These are the activations of a small neural network, seen along a few directions. Each row is one input.
In each table, some parts of the input vary, and every possible input appears once, in random order.
A made-up example of a description, with smaller parts first: one of 8 places around a ring, together with either a single point or (one of 2 separate values, together with one of 4 places along a line) or one of 9 places around a ring.
Shared parts are said once, and a part with two or three values counts as separate values.

Other details of the inputs vary at random and push rows far along two fixed directions, the same in every table; ignore that.

Table:
r1: 24 135 60 166 53 -64 -48 87 9 -95 -14 76
r2: -3 15 -33 90 163 -42 -86 29 -122 -16 67 -18
r3: -4 67 3 37 115 -83 -144 79 -69 -47 74 -7
r4: 33 115 16 141 115 64 -32 -22 -17 53 -90 11
r5: -118 -521 -100 -196 -567 -219 48 -409 332 -87 -182 -189
r6: 92 55 41 -21 123 -17 -150 73 -35 17 7 -57
r7: 26 84 23 218 98 -23 11 37 -44 -63 -20 65
r8: 21 75 50 -9 128 -25 -154 53 -34 45 22 -64
r9: 144 79 62 -50 103 -64 -88 82 -84 23 -22 -85
r10: -105 204 -450 -539 -23 517 965 372 396 -92 889 47
r11: 25 168 65 80 77 21 -87 20 35 18 -88 19
r12: 95 52 222 -25 -29 79 -142 -91 -247 65 185 104
r13: -77 -26 -19 69 116 -23 -40 94 -121 36 -59 106
r14: 90 96 32 115 127 68 -20 -14 -20 14 -109 15
r15: -44 -20 10 35 116 39 -54 78 -85 131 -106 53
r16: -176 -500 -118 -169 -579 -219 39 -414 334 -51 -159 -193
r17: -25 74 36 18 114 -17 -166 66 -65 -2 38 -66
r18: 105 149 233 58 -72 118 -77 -126 -184 36 72 197
r19: 70 36 73 -69 53 -44 -40 148 -81 74 -147 40
r20: -100 -19 15 47 114 46 -55 83 -114 77 -91 48
r21: -185 -534 -109 -93 -590 -311 78 -360 308 -169 -91 -135
r22: 150 25 13 11 142 -21 -31 39 -134 56 -23 -92
r23: -134 -421 -174 23 -532 -217 133 -549 311 -195 -103 -192
r24: 93 148 60 63 76 28 -81 37 36 -13 -103 27
r25: 30 11 226 -44 -75 96 -98 -26 -247 120 59 233
r26: 147 121 41 91 102 20 40 -1 -68 24 -134 -8
r27: 78 -16 24 -8 95 -4 13 103 -133 110 -149 35
r28: -80 25 20 15 71 -66 -97 140 -68 4 -55 116
r29: -20 117 13 157 109 72 -37 -15 -47 1 -74 7
r30: -52 -53 19 108 105 -50 -12 132 -110 15 -37 110
r31: 16 -41 22 9 126 43 -42 87 -85 96 -124 58
r32: 14 -360 -89 -115 -593 -241 131 -497 353 -158 -187 -251
r33: 21 41 44 77 106 -109 -118 117 -60 -70 95 -4
r34: -19 168 46 107 61 30 -99 34 6 -28 -71 18
r35: -17 22 -15 74 152 29 -104 25 -114 31 40 -74
r36: -104 33 56 -10 72 4 -111 128 -62 45 -87 57
r37: 30 21 -1 54 165 17 -100 11 -86 80 19 -72
r38: -4 161 29 123 69 -40 -76 42 -2 -74 -41 72
r39: -37 216 -445 -636 -2 608 932 328 419 -11 798 -7
Each input here is: one of 3 separate values, together with either a single point or (one of 2 separate values, together with one of 6 places along a line).
Question: The inputs of r21 and r33 match in every part but the choice among 3 separate values. If r25 is changed in the same way as r21 into r33, which row does it become?
Answer: r12
Question: Which other rows does r11 become when the choice among 2 separate values takes its other values? List them by row number.
Answer: r4

Table:
r40: 61 60 30 232 125 38 -137 -81 -10 86 -308 46
r41: -315 -583 -299 -187 -658 -145 287 -406 555 -222 231 -253
r42: -298 -504 -121 141 -762 -494 -27 -665 358 -304 -411 -283
r43: 134 136 60 94 101 -85 -254 19 74 18 -270 -60
r44: -174 -114 67 57 130 -118 -348 43 -187 8 20 56
r45: 127 63 -51 -279 97 182 232 230 157 11 282 -30
r46: -18 34 151 128 59 84 -127 -74 -121 139 -323 48
r47: -219 -465 -347 -140 -679 -246 461 -412 578 -349 53 -175
r48: -67 137 -45 -254 -65 322 397 129 -50 200 77 140
r49: 122 60 -6 309 177 -93 -13 -80 -91 -47 -256 -20
r50: -104 4 -10 289 131 -211 -189 79 -138 -142 -31 -49
r51: -172 -42 8 168 170 -153 -337 26 -85 -21 25 5
r52: -80 99 -218 -118 178 285 240 47 80 69 338 -51
r53: 101 -121 127 59 60 -32 -82 -26 -268 174 -234 136
r54: -89 114 -135 -76 65 145 283 265 264 -54 215 183
r55: 130 135 -109 -164 136 149 246 212 259 -18 283 -80
r56: -93 9 -62 -269 -49 119 311 308 8 51 219 280
r57: -5 -388 -335 -251 -660 -239 447 -489 620 -310 24 -392
r58: 126 129 -63 -304 65 197 238 221 195 17 184 33
r59: -216 165 -44 -204 -48 241 261 257 157 15 130 196
r60: -141 -572 -260 -396 -803 -5 457 -537 351 0 -66 -119
r61: 100 -148 123 155 169 13 -138 -45 -153 92 -149 31
r62: -172 -150 80 -21 56 -174 -305 73 -339 86 29 103
r63: -160 -2 185 33 -75 -111 -173 103 -222 106 -240 196
r64: 83 160 -78 -398 -65 182 261 251 53 111 116 83
r65: 235 303 411 296 -131 86 -277 -393 -130 -99 180 170
r66: 85 262 61 170 78 -151 -144 -6 -9 -67 -280 -159
r67: -208 163 -267 -85 125 56 238 199 58 -152 398 -9
r68: 108 -11 61 260 175 -9 -99 -71 -14 67 -244 35
r69: -85 -54 118 20 -56 -118 -202 123 -209 85 -238 250
r70: -17 -10 22 313 150 -243 -124 85 -69 -158 -86 28
r71: 47 46 -65 -379 5 157 203 246 -55 105 353 -54
r72: 46 12 -24 313 191 -61 -103 -88 -191 -39 -94 -142
r73: 51 48 -94 -171 87 325 354 133 110 83 137 139
r74: -39 -187 158 67 32 -183 -180 138 -250 61 -68 177
r75: -175 -38 -84 -268 -34 146 230 299 -94 60 378 149
r76: 101 17 71 124 167 -108 -308 19 -25 13 -39 -194
r77: 25 -166 110 57 71 -4 -171 -33 -367 183 -72 9
r78: -33 -112 46 75 190 24 -255 -107 -242 114 -58 -43
r79: 64 110 -41 116 213 -223 -264 -32 -126 -92 -18 -257
r80: 174 365 261 -131 -221 406 184 -201 -9 -84 560 265
r81: 20 -134 94 138 152 48 -207 -56 -214 107 -88 -40
r82: -64 172 -281 -64 185 198 331 48 0 -45 326 -109
r83: -133 187 -164 -96 14 199 248 255 268 -36 144 197
r84: -32 -145 60 -6 116 -39 -213 -80 -397 192 -40 -1
r85: -9 98 -128 -368 122 187 111 178 73 35 372 -106
r86: -89 49 -123 -54 99 129 273 277 231 -57 310 122
r87: 181 -40 163 -67 33 -159 -191 81 -176 110 -195 29
r88: 47 41 23 63 212 -138 -353 -29 -54 19 -4 -203
r89: -14 108 89 237 99 58 -118 -101 -28 107 -314 1
r90: 103 -182 139 82 94 -44 -97 -17 -298 169 -135 79
r91: 102 345 -216 -156 59 124 316 194 220 -110 107 -71
r92: 27 -58 40 256 190 18 -193 -77 -111 75 -83 -88
r93: -39 -154 145 143 105 -126 -226 116 -92 -13 -82 133
r94: 59 83 196 -81 -38 -95 -200 49 -186 148 -271 -9
r95: 59 117 181 -11 35 -30 -252 17 -39 72 -276 -50
r96: 97 -58 127 9 126 -79 -322 50 -120 46 -48 -146
r97: 179 324 278 -201 -296 347 235 -169 -157 -6 571 310
r98: 83 200 -90 -325 11 244 208 219 203 33 112 40
r99: 181 -109 172 -43 72 -169 -202 86 -214 107 -97 -27
r100: 12 320 -88 -200 29 228 245 179 285 28 112 -57
r101: 118 88 8 186 170 -198 -210 25 -98 -98 -55 -257
r102: 42 -634 -134 65 -636 -570 -52 -706 381 -306 -257 -522
r103: -180 -6 -98 -194 45 198 186 285 66 -14 361 102
r104: -139 115 -104 -213 -25 226 237 283 171 -9 133 244
r105: 3 180 25 294 104 -27 -25 -110 -107 -7 -327 -56
r106: 26 265 -247 -26 81 252 428 97 131 -45 64 36
r107: -103 -752 -66 -251 -704 -495 -229 -681 110 -52 -156 -431
r108: -157 104 112 225 36 -79 -208 56 33 2 -248 104
r109: 183 63 90 125 150 -133 -221 37 78 8 -204 -66
r110: -43 -86 135 123 73 -111 -207 102 -63 -13 -183 189
r111: 127 -4 5 329 210 -97 -37 -80 -130 -55 -149 -71
r112: 56 62 -139 -25 162 271 368 113 170 47 245 19
r113: 261 373 340 342 -131 7 -196 -400 -207 -211 175 120
r114: -63 125 -19 266 65 -181 -142 67 -36 -135 -249 94
r115: 58 -16 84 118 81 83 -155 -65 -115 113 -315 102
Question: The inputs of r108 and r42 match in every part but one. If r86 is changed in the same way as r108 into r42, which row does it become?
Answer: r70
Question: What do these inputs look like to the network?
Answer: one of 4 places along a line, together with either a single point or (one of 3 separate values, together with one of 6 places along a line)
Question: Which other rows does r105 become when the choice among 3 separate values takes its other values? List them by row number.
Answer: r42, r66
Question: Which other rows does r73 become when the choice among 3 separate values takes its other values? List them by row number.
Answer: r58, r110
Question: A walk changes only the place on the line of 6. It starts at r78 and steps to r81. List the rest of the walk in order.
Answer: r61, r73, r115, r46

Table:
r116: 203 -25 -14 303 471 -161 -252 154 -209 31 -188 -188
r117: 37 232 -146 -147 -641 410 802 -519 658 -337 520 76
r118: -294 -132 -478 -370 -457 -6 700 95 674 -278 441 -129
r119: 57 154 24 217 353 -350 -385 243 -120 -100 -125 -61
r120: -92 372 -379 -166 490 317 433 470 96 -17 511 -14
r121: -27 435 -358 -182 384 452 566 495 161 109 168 97
r122: -165 -191 -541 -471 -287 225 598 -76 679 -131 446 -381
r123: -125 -175 -523 -469 -295 235 781 -121 624 -10 266 -336
r124: 301 -88 136 210 -579 -137 -71 -912 267 -315 64 -339
r125: -262 423 -314 -85 377 371 430 566 182 -51 431 81
r126: -6 458 -274 -280 421 454 448 494 226 127 256 -60
r127: 68 206 59 211 288 -135 -272 250 -68 -2 -490 6
r128: -88 218 -71 -201 199 444 513 467 -214 87 610 347
r129: 125 221 56 206 254 -213 -258 276 -69 18 -474 50
r130: 210 518 349 612 83 10 -257 -285 -201 -192 71 146
r131: -67 117 -40 282 436 -168 -409 125 -145 -44 -134 -129
r132: -51 147 102 306 313 -173 -287 270 -14 -64 -398 119
r133: -110 -660 57 21 -562 -199 44 -518 24 -29 -211 72
r134: -246 -520 109 -60 -649 -307 -162 -417 78 -139 -44 -41
r135: -88 44 299 191 155 67 -381 60 -307 180 -214 336
r136: 191 126 65 181 351 -263 -395 264 -56 -15 -185 -144
r137: 73 264 -74 -384 279 538 343 377 -113 226 619 135
r138: -31 -242 -512 -449 -286 186 878 -82 561 -66 265 -321
r139: -113 -20 243 275 179 -22 -356 56 -453 156 -28 226
r140: 141 60 -32 331 370 -106 -111 165 -210 66 -472 7
r141: -135 -271 -278 -661 -505 355 533 -197 403 14 615 -157
r142: 157 133 316 29 30 -81 -343 156 -342 176 -298 283
r143: 104 46 -16 277 466 -106 -339 121 -147 71 -191 -210
r144: 100 69 285 41 143 -215 -469 132 -397 50 44 176
r145: -143 -200 -234 -698 -545 386 640 -221 402 106 432 -121
r146: -157 48 271 231 159 -13 -425 78 -404 120 -41 218
r147: -221 -579 -237 230 -357 -416 92 -385 201 -231 -203 -289
r148: -57 288 -115 -344 284 452 354 358 -169 139 682 222
r149: -194 -548 3 -128 -518 -238 -229 -585 36 -69 35 -181
r150: 240 -1 118 245 -685 -59 42 -902 269 -281 -214 -142
r151: -125 140 71 344 305 -241 -329 289 -100 -126 -217 -4
r152: 30 103 251 95 123 96 -368 32 -366 243 -307 217
r153: -79 65 8 402 389 -85 -213 152 -91 50 -379 97
r154: 73 60 235 137 161 79 -287 16 -426 273 -301 222
r155: 171 34 336 4 176 -59 -493 123 -351 115 -39 44
r156: 43 58 292 46 183 -139 -486 108 -403 27 24 132
r157: -28 371 32 -360 75 400 410 547 29 116 436 512
r158: -191 -516 101 -67 -696 -382 -147 -395 87 -121 -25 2
r159: -140 -583 -213 196 -353 -341 128 -402 298 -172 -379 -163
r160: 0 -593 16 -80 -589 -169 71 -546 -27 32 -303 -54
r161: 53 -462 159 -270 -644 -308 -107 -464 108 45 -208 -165
r162: 231 -28 303 89 231 8 -226 26 -491 261 -211 78
r163: 189 191 107 143 312 -232 -292 245 -57 73 -372 -103
r164: -30 -543 70 -164 -525 -144 -57 -610 31 143 -206 -223
r165: 96 410 57 -527 152 480 392 470 -41 198 421 188
r166: 447 560 401 399 120 98 -231 -355 -182 -65 -127 -26
r167: -84 361 35 -355 113 476 395 521 28 98 421 469
r168: 126 187 113 143 348 -168 -300 210 -63 49 -395 -153
r169: -65 439 -289 -258 410 244 363 590 184 -129 499 5
r170: 184 -68 80 254 -577 -228 -54 -936 223 -384 139 -247
r171: -63 -465 98 -200 -684 -203 -98 -465 117 -26 -313 -46
r172: 40 219 -108 -325 285 413 447 399 -234 77 680 236
r173: -315 -512 -243 210 -359 -362 1 -420 273 -183 -200 -305
r174: 229 -103 263 114 261 -16 -326 45 -493 160 -29 32
r175: 157 352 12 -494 157 378 297 519 -44 129 619 193
r176: -119 116 26 364 356 -68 -297 174 -29 21 -387 96
r177: 70 -2 -51 339 472 -238 -235 140 -273 -62 -127 -108
r178: -3 182 -12 263 332 -33 -275 151 -85 76 -481 -22
r179: -31 -464 -151 -50 -361 -391 -153 -354 393 -216 -207 -475
r180: -152 -428 -125 77 -469 -443 -25 -290 448 -218 -382 -118
r181: -49 -8 270 229 179 46 -300 29 -364 213 -206 338
Question: The inputs of r129 and r118 match in every part but one. If r127 is changed in the same way as r129 into r118, which row does it become?
Answer: r151
Question: The inputs of r135 and r152 match in every part but one. If r117 is changed in the same way as r135 into r152, which row does it become?
Answer: r150
Question: What do these inputs look like to the network?
Answer: one of 6 places around a ring, together with either a single point or (one of 2 separate values, together with one of 5 places along a line)
Question: Which other rows does r145 become when the place on the line of 5 takes its other values? List them by row number.
Answer: r161, r162, r164, r165
Question: Which other rows agree with r136 in the place on the ring of 6? List them by row number.
Answer: r116, r122, r124, r137, r141, r143, r155, r174, r175, r179
Question: A walk changes only the place on the line of 5. It starts at r128 and steps to r139. List the rest of the walk in order.
Answer: r146, r134, r158
Question: Which other rows does r178 become when the choice among 2 separate values takes its other values? List them by row number.
Answer: r152
Question: A walk changes only the place on the ring of 6. It starts at r153 and steps to r173. List the rest of the walk in order.
Answer: r120, r143, r123, r121
